These are the activations of a small neural network, seen along a few directions. Each row is one input.
Each table varies a few parts of the input and shows all the possible inputs, shuffled.
A made-up example of a description, with smaller parts first: one of 2 separate values, together with either a single point or one of 9 places along a line or (one of 4 places along a line, together with one of 8 places around a ring).
Shared parts are said once, and a part with two or three values counts as separate values.
In the rows, zero is written as 128.

Other details of the inputs vary at random and push rows far along two fixed directions, the same in every table; ignore that.

A family of inputs:
r1: [230 111 152 135  80 155 130 184 168 171 122]
r2: [ 23  45 107 141 104 123  79 142 130 188 101]
r3: [105 181 115 129 146 113 135  90 113  71 159]
r4: [102 168 119 102 155 113 139  97 115  66 147]
r5: [ 15  40 121 164  93 123  66 136 116 197  97]
r6: [115 150 126 133 134 111 123 108 131 102 145]
r7: [229 107 154 129  87 145 124 179 165 172 113]
r8: [228 107 146 111  80 156 137 187 167 174 117]
r9: [248 154 175 142 179 153 203 146 128 166 106]
r10: [240 156 139 118 109 143 152 152 173 122 145]
r11: [101 169 120 102 160 116 135  92 121  70 151]
r12: [118 175 146 147 220 128 191  85  69 109 117]
r13: [230 100 144 128  78 140 136 180 180 168 116]
r14: [107 170 110 115 163 114 132  89 125  67 155]
r15: [111 150 118 110 136 130 131 116 125 102 139]
r16: [ 33  60 113 157  93 131  75 137 105 190  95]
r17: [ 23  43 105 141  99 121  84 147 123 184  96]
r18: [117 145 131 133 133 119 126 113 116  94 142]
r19: [111 172 123 123 152 113 131  92  99  65 146]
r20: [ 99  47 126 150  77 130  88 159 157 207  98]
r21: [ 91 164 102 120 154 122 128  95 117  79 150]
r22: [107 176 120 129 149 105 136  93 114  66 154]
r23: [118 146 127 117 140 119 123 107 116 105 143]
r24: [110 145 110 114 140 128 130 120 128 101 146]
r25: [116 143 113 121 139 118 128 114 128  95 137]
r26: [230 109 146 118  81 151 132 183 159 178 119]
r27: [242 152 150 105 113 133 151 157 151 120 137]
r28: [104 170 140 154 217 137 183  86  68 125 118]
r29: [113 142 126 110 139 123 128 111 123 101 140]
r30: [ 24  46 115 139  93 124  84 142 112 186  90]
Each input here is: one of 3 separate values, together with either a single point or one of 9 places around a ring.
- The inputs of r19 and r7 match in every part but the choice among 3 separate values. If r30 is changed in the same way as r19 into r7, which row does it become? => r29
- Change only the choice among 3 separate values in r10. List by row number the other rows that result. => r13, r20
- Change only the place on the ring of 9 in r24. List by row number the other rows that result. => r1, r3, r8, r10, r15, r16, r21, r26

A family of inputs:
r31: [116 130 133 149 140 129 137 119 105 139 118]
r32: [143 138 134 131 131 122 138 127 139 116 132]
r33: [121 124 127 121 137 120 133 123 129 117 123]
r34: [141 141 130 129 116 129 130 130 122 116 134]
r35: [150 139 128 110 128 127 139 133 128 114 129]
r36: [102 125 122 134 121 131 112 116 116 127 132]
r37: [ 61 105 112 132 136 120 112 112 123 143 121]
r38: [ 90 120 118 141 131 117 121 117 126 130 128]
r39: [157 142 131 118 136 126 148 130 145 113 131]
r40: [149 136 139 124 135 125 131 124 132 115 135]
r41: [143 139 125 124 135 131 133 129 139 122 140]
r42: [ 67 108 122 133 123 121 103 117 105 136 123]
r43: [129 135 126 120 123 131 132 134 123 118 131]
r44: [155 141 134 114 139 129 142 127 145 117 134]
r45: [153 146 131 121 121 131 137 134 126 111 137]
r46: [155 138 141 129 130 124 129 123 133 116 134]
r47: [158 148 134 111 127 136 137 134 130 113 140]
r48: [138 134 133 123 136 127 134 124 139 121 134]
r49: [192  70 140 139  77 143 124 191 177 210  98]
r50: [134 135 130 124 123 124 129 130 121 117 130]
r51: [ 98 122 115 124 134 133 118 123 128 133 125]
r52: [ 91 116 110 130 135 124 125 123 127 130 126]
r53: [131 135 134 127 120 125 119 123 120 122 132]
r54: [144 140 119 119 132 133 138 133 137 119 130]
r55: [135 130 131 111 135 126 130 127 128 122 128]
r56: [138 135 120 128 134 127 136 130 136 119 136]
r57: [202  73 141 143  74 147 122 196 176 206 103]
r58: [147 138 133 126 151 136 156 128 117 131 120]
r59: [136 132 133 126 127 120 129 129 124 117 129]
r60: [118 133 119 135 127 129 124 126 128 123 130]
r61: [109 128 128 131 117 130 114 123 115 128 131]
r62: [157  50 146 151  71 135 104 184 157 212  87]
r63: [172 152 131 126 119 134 139 131 133 109 139]
r64: [ 92 113 125 131 135 118 121 121 120 124 122]
r65: [ 69 107 122 142 122 113 106 116 106 133 117]
r66: [127 130 119 121 137 130 130 126 137 126 134]
r67: [159 144 140 123 128 124 129 125 128 114 135]
r68: [149 141 124 119 126 135 139 132 130 113 136]
r69: [129 131 120 123 135 123 138 126 139 125 128]
r70: [129 133 124 132 132 128 125 124 134 125 139]
r71: [ 67 106 119 139 131 117 118 118 122 134 119]
r72: [110 122 130 121 132 123 119 125 121 128 127]
r73: [120 131 125 127 135 126 128 121 136 129 135]
r74: [ 88 118 119 117 126 131 117 123 115 131 125]
r75: [ 66 109 127 149 145 129 119 111  96 153 114]
r76: [150 144 129 121 126 136 130 127 129 115 140]
r77: [136 139 124 123 132 135 128 129 136 122 135]
r78: [117 130 129 118 128 126 122 125 120 122 131]
r79: [122 136 124 141 128 118 128 117 132 122 133]
r80: [112 127 132 145 144 130 138 122 106 139 118]
r81: [ 65 106 107 128 125 127 114 120 111 134 118]
r82: [122 120 131 118 137 125 127 123 131 125 125]
r83: [152 143 140 128 150 138 149 127 119 133 127]
r84: [162 142 138 126 133 122 140 129 135 108 133]
r85: [118 133 120 142 128 122 125 121 128 122 134]
r86: [ 95 121 119 125 127 133 116 121 118 129 131]
r87: [130 130 128 120 124 125 130 132 123 119 127]
r88: [116 134 128 124 123 131 121 124 118 121 135]
r89: [105 123 119 118 124 130 127 130 119 125 124]
r90: [105 123 131 140 127 122 118 116 129 131 128]
r91: [167 146 139 120 152 141 156 129 124 131 125]
r92: [143 141 127 134 131 128 127 122 134 120 141]
r93: [174 148 129 106 129 141 143 133 139 114 139]
r94: [119 126 133 124 138 123 125 121 128 120 130]
r95: [150 136 130 112 134 124 139 132 130 114 127]
r96: [132 131 135 123 129 123 123 126 124 122 131]
r97: [ 91 122 122 143 128 120 113 112 125 135 129]
r98: [167 152 144 137 144 137 148 122 118 130 129]
r99: [152 145 124 123 130 133 138 134 139 116 134]
r100: [147 140 135 136 127 122 136 124 137 116 132]
r101: [126 132 121 129 122 130 127 127 122 119 133]
r102: [177 151 142 122 133 129 144 129 148 112 141]
r103: [172 155 132 127 127 136 132 128 140 114 141]
r104: [119 134 120 139 124 127 121 124 126 122 129]
r105: [126 136 124 130 129 132 121 124 131 124 134]
r106: [117 128 131 138 147 131 142 126 109 138 117]
r107: [ 66 109 117 142 131 118 107 111 121 141 127]
r108: [136 132 131 120 130 122 133 131 126 117 128]
r109: [126  43 135 131  72 144  96 184 147 223  84]
r110: [ 90 120 123 137 118 119 113 120 108 126 122]
- The inputs of r48 and r44 match in every part but one. If r56 is changed in the same way as r48 into r44, which row does it become? => r52
- The inputs of r80 and r58 match in every part but one. If r101 is changed in the same way as r80 into r58, which row does it become? => r81
- The inputs of r104 and r99 match in every part but one. If r46 is changed in the same way as r104 into r99, which row does it become? => r94
- What do these inputs look like to the network? => one of 2 separate values, together with one of 4 places along a line, together with either a single point or one of 9 places around a ring
- List by row number the other rows that have the place on the line of 4 and the choice among 2 separate values in common with r53. => r36, r46, r61, r67, r90, r92, r97, r98, r103
- Change only the choice among 2 separate values in r83. List by row number the other rows that result. => r106
- Change only the place on the line of 4 in r32. List by row number the other rows that result. => r39, r71, r100
- Start at r82 and move only the place on the ring of 9, one step at a time. The first step leads to r55. Which rows follow, in order? => r109, r74, r93, r51, r66, r37, r44
- Change only the choice among 2 separate values in r88. List by row number the other rows that result. => r45
- Start at r110 and move only the place on the line of 4, one step at a time. The first step leads to r50. Which rows follow, in order? => r87, r35

A family of inputs:
r111: [160 133 133 124 130 131 143 137 117 115 121]
r112: [103  91 100 138  97 131  89 147 159 158 129]
r113: [163 135 142 149 130 127 135 127 129 119 129]
r114: [105  84 114 141 117 120 124 148 128 169 100]
r115: [160 146 144 126 125 134 128 134 114 129 136]
r116: [155 146 128 122 127 137 149 135 131 125 118]
r117: [155 133 138 120 144 134 140 129 146 131 136]
r118: [152 138 132 129 143 125 151 130 154 132 134]
r119: [ 84 145 117 142 171 106 131  86 106  85 139]
r120: [163 141 145 143 133 130 125 130 127 122 127]
r121: [101  83 127 121 123 141 121 146 134 168 107]
r122: [155 141 144 121 125 140 140 131 122 127 137]
r123: [152 138 124 123 137 133 151 133 144 126 118]
r124: [153 140 145 135 130 137 145 131 137 127 139]
r125: [159 146 146 135 133 132 125 130 128 130 136]
r126: [108  90 125 119 113 143 110 138 116 176 104]
r127: [107  77 122 140 121 128 118 145 126 160  98]
r128: [109  88 126 134 126 133 106 129 136 181 111]
r129: [155 137 140 108  90 113 115 134 143 101 145]
r130: [157 143 137 110 133 136 134 140 117 128 127]
r131: [ 79 157 130 133 161 124 128  87 105  93 149]
r132: [150 142 105 109 104 141 118 145 143 109 143]
r133: [107  91 132 140 125 128 103 142 133 176 112]
r134: [ 83 161 115 143 149 106 136  90  85  88 142]
r135: [152 136 137 106 132 143 144 138 125 127 129]
r136: [107  85 121 120 123 140 112 136 129 176 104]
r137: [ 78 154 117 113 171 118 127  96  98  91 138]
r138: [155 148 135 138 118 134 144 128 128 127 126]
r139: [153 144 141 140 130 130 147 130 145 130 136]
r140: [105  90 117 140 107 123 122 151 114 170 100]
r141: [100  89 130 125 111 141 127 153 121 168 107]
r142: [155 146 112 124  96 138 114 138 141 110 153]
r143: [162 143 141 128 133 138 128 116 132 134 136]
r144: [155 147 137 147 126 132 140 124 142 128 126]
r145: [ 72 148 114  95 127 101 113  97 112  63 148]
r146: [162 137 126 139 139 115 145 130 141 128 130]
r147: [ 70 159 114 117 160 119 147  98 100  90 138]
r148: [ 22 102 113 144 152 117 115 101 110 138 125]
r149: [151 144 139 131 122 133 149 133 130 129 135]
r150: [155 141 143 127 122 139 148 135 124 126 138]
r151: [108  83 126 134 123 131 109 149 124 163  96]
r152: [150 134 140 118  98 111 112 128 155 103 145]
r153: [163 135 140 140 122 129 137 131 115 117 128]
r154: [154 130 134 107 110 109 118 130 165 102 144]
r155: [163 135 136 132 145 125 130 131 136 124 126]
r156: [163 142 143 133 125 132 129 133 113 120 127]
r157: [154 141 129 137 139 127 145 125 151 130 125]
r158: [ 96  86 121 131 121 131 130 149 141 172 104]
r159: [ 21  94 105 111 118 100  89 105 120 106 126]
r160: [ 99  82 125 126 121 137 129 150 134 169 107]
r161: [ 86 160 123 121 155 124 123  78  87  97 146]
r162: [162 143 134 149 127 120 141 129 132 127 131]
r163: [ 77 155  84 111 144 125 116  99 125  69 157]
r164: [155 145 114 133 104 136 111 135 155 113 153]
r165: [161 138 136 117 133 134 134 141 115 119 119]
- The inputs of r144 and r157 match in every part but one. If r162 is changed in the same way as r144 into r157, which row does it become? => r146
- The inputs of r112 and r163 match in every part but one. If r128 is changed in the same way as r112 into r163, which row does it become? => r136
- What do these inputs look like to the network? => one of 5 places around a ring, together with either one of 2 separate values or one of 9 places around a ring
- Change only the place on the ring of 9 in r138. List by row number the other rows that result. => r115, r122, r134, r149, r150, r153, r156, r161
- Change only the place on the ring of 5 in r122. List by row number the other rows that result. => r117, r121, r131, r135
- Change only the place on the ring of 5 in r139. List by row number the other rows that result. => r118, r147, r149, r158

A family of inputs:
r166: [123 144 130 145 129 103 112 104 122  95 142]
r167: [ 94  87 113 137 126 148 108 141 144 186 114]
r168: [109  77 140 124  89 141  88 152 108 175 105]
r169: [156 212 109 130 150 128 150  93 115  48 171]
r170: [ 54 151 116 114 131 113 118  96  77  72 143]
r171: [144  95 164 145 147 145 159 150  85 196  77]
r172: [112 129 125 115 118 125 111 122  94 109 125]
r173: [149  96 126 133 115 115 130 151 171 147 113]
r174: [213 117 163 141  93 129 114 157 160 152 127]
r175: [ 28 105  97 106 144 117 119 110 100 111 113]
r176: [120  94 126 123  85 131 104 158 115 148 106]
r177: [190 141 147 113 131 122 149 134 173 118 139]
r178: [ 85  77 137 124  79 137  89 152 109 175 105]
r179: [120 167  98 120 161 131 152 111 139  90 148]
r180: [206 139 133 139  85 150 136 162 155 147 139]
r181: [103  78 136 160  76 113  94 149 140 165 114]
r182: [ 82  95 117 139 140 103 111 121 142 139 117]
r183: [204 167 157 127 113 118 135 123 152  96 155]
r184: [184 193 123 102 161 143 167 113 154  88 165]
r185: [209 140 161 165 158 159 184 148 116 183 101]
r186: [ 88  98 124  99 139 134 116 131 117 142 114]
r187: [197 140 130  84 137 137 153 153 144 114 126]
r188: [125 162 128 142 132 100 123 101 124  71 148]
r189: [161 211 114 129 158 130 144  89 111  54 172]
r190: [ 26 128  85 136 168 124 116  89 108 117 133]
r191: [150 146 131 138 108 145 121 130 133 136 145]
r192: [140 113 166 174 163 121 159 125 105 171  94]
r193: [ 94 131 119 127 145 103 136 106 143  98 139]
r194: [200 120 124 122 105 152 153 173 180 164 127]
r195: [117 114 120  95 123 130 140 143 131 125 121]
r196: [112  93 133 133 134 118 112 127 152 151 117]
r197: [ 47 142 113  89 162 119 130  91  98  88 137]
r198: [ 82 118 118 153 118 140  93 118 109 152 132]
- What do these inputs look like to the network? => one of 3 separate values, together with either a single point or (one of 2 separate values, together with one of 5 places around a ring)
- The inputs of r180 and r170 match in every part but the choice among 3 separate values. If r184 is changed in the same way as r180 into r170, which row does it become? => r197
- List by row number the other rows that have the choice among 3 separate values in common with r188. => r166, r173, r174, r177, r181, r182, r183, r192, r193, r196
- Change only the choice among 2 separate values in r184. List by row number the other rows that result. => r191
- Change only the choice among 2 separate values in r198. List by row number the other rows that result. => r167
